Each row below holds a small network's activations on one input, seen along a few directions.
In each table, some parts of the input vary, and every possible input appears once, in random order.
Descriptions start from the smaller parts, as in this example, which fits no table here: one of 2 separate values, together with either a single point or one of 9 places around a ring or (one of 4 places along a line, together with one of 5 places around a ring).
Shared parts are said once, and a part with two or three values counts as separate values.

A family of inputs:
r1: [-30 -18  52  29  -1  25 -25 -31  11 -17  13  -2 -35  -5   6  39]
r2: [ 12  38 -45  14  11 -39  58  21  14 -12  20  -1  25   1 -19   4]
r3: [-18 -44  41   3 -10  45 -50 -17 -38   8   6   4 -22   1  27  22]
r4: [ 11 -55  21  41   5  11  59 -18  24 -13  -1  -3 -24   1   3  10]
r5: [ 51  23 -21 -56 -16  15  24  -7  90  30 -49 -29   0 -36 -16 -60]
r6: [ 25 -58 -37 -21   7   4  18  39 -52  15 -25  13  13  30  21 -22]
r7: [-28  29  31  26  -5 -25 -11 -14  35 -27  37   2 -15  -8 -19  44]
r8: [ 15   8 -65 -15  10 -30  26  43 -39  10 -18  12  32  28   3 -17]
r9: [  2  62  29 -63 -25  22 -58 -29  66  20 -30 -10 -16 -40 -22 -38]
r10: [-19 -15   7 -18   1  20 -63   7 -77  10  -4   1  11  17  18  -1]
r11: [-24  67  -2  13  -5 -41 -19   3   2 -17  40   7  15   3 -18  17]
r12: [-32  44 -19  -8  -4 -21 -56  13 -52   4  10  12  31  21  -5  -3]
r13: [ 23 -79   7  17  18  43  28  -5 -27  11 -14   4  -9  -2  38 -14]
r14: [ 12  -3   2  37  15 -29  69  -5  42 -23  14 -10  -6 -14 -17  19]
The inputs of r9 and r5 match in every part but one. If r12 is changed in the same way as r9 into r5, which row does it become?
> r8
What is each input in this table made of?
> one of 2 separate values, together with either a single point or one of 6 places around a ring
Change only the choice among 2 separate values in r13. List by row number the other rows that result.
> r3

A family of inputs:
r15: [ -8 -84   8  13   5  35 -23  10 -92   7  -4   8  -2  32  39  19]
r16: [  0  21  24  -8   5   6 -20 -16  36  -6   5  -5  -7 -23  -5  -9]
r17: [ -5   7  15  19  -5  -6  16 -14  37 -13   7  -4 -14  -9 -10  23]
r18: [ 12  11 -25  -4   3 -23  21  18  -4  -3   1   6  18   6  -6  -6]
r19: [ -1  13 -10  13  -3 -14  26  -5  21   1   3   2   3  -7 -12   1]
r20: [ 20 -15 -36 -20  -5   5  27  16   0  21 -27   2   4   7   2 -17]
r21: [-16 -79  13  15  14  41 -31   5 -97   7  -2  15   1  28  39   8]
r22: [  3  12 -10  14  -6 -15  28  -5  22   3   4   0   4  -9 -12   0]
r23: [ 11  11 -22  -1  16 -19  20  15  -3  -6   2   5  19   4  -3 -20]
r24: [-10   9  19  12   1  -6   9 -12  27 -12   9   2 -16 -12 -13  16]
r25: [-18  43  15  -9  -3  -2 -40 -11   7  -8   7 -11   0  -1 -10  -2]
r26: [  2  27  26 -12 -13  -1 -15 -10  30  -9   5  -6 -15 -12 -10   3]
r27: [ 21 -13 -35 -21 -10   3  25  14   1  23 -26   0   5   5   2 -15]
r28: [-10  35  16 -11   0  -6 -43  -6  15  -4  15 -13  -1  -9   0  -1]
What is each input in this table made of?
> one of 2 separate values, together with either a single point or one of 6 places along a line
The inputs of r16 and r26 match in every part but the choice among 2 separate values. If r21 is changed in the same way as r16 into r26, which row does it become?
> r15
Change only the place on the line of 6 in r24. List by row number the other rows that result.
> r16, r19, r20, r23, r25

A family of inputs:
r29: [  1  27  18  12   0  -8  20 -22  62 -17   1 -14 -11 -21 -24   7]
r30: [-31   6  15  -2   4   5 -58   0 -39  -2  12  10   2   9   9  12]
r31: [ 30  25 -18   5   3 -32  69   6  65 -13   6  -8   1 -19 -22  -2]
r32: [  1 -53   8  10 -10  22   0   3 -33   6  -1   5 -14  19  22  17]
r33: [-31 -28  27  28   5  17 -31 -10 -24 -14  18  11 -13  15  12  30]
r34: [-14   0  35  14   1  13 -15 -23  18  -9  13  -6 -20 -14   0  16]
r35: [ 22 -34 -43 -13   9  10  22  26 -55  18 -23   6  30  17  14 -26]
r36: [  3 -20  -1 -20 -11   8 -28  14 -53  14  -9   3   3  16  17  -3]
r37: [-20  35  21 -14  -2   3 -50 -13   5   6   7  -3  -8 -15  -1  -2]
r38: [ 20 -71 -29  14  16  23  43  17 -34   8 -16  12  12  21  22 -14]
r39: [ -5  61   1 -15  -9 -19  -8 -11  39   0  -4 -10   2 -18 -26 -11]
r40: [ 23  54 -33 -18  -6 -40  35  13  48   2  -3  -6  15 -10 -24 -24]
The inputs of r33 and r30 match in every part but one. If r31 is changed in the same way as r33 into r30, which row does it become?
> r40
What is each input in this table made of?
> one of 2 separate values, together with one of 6 places along a line
Change only the choice among 2 separate values in r35. List by row number the other rows that result.
> r38
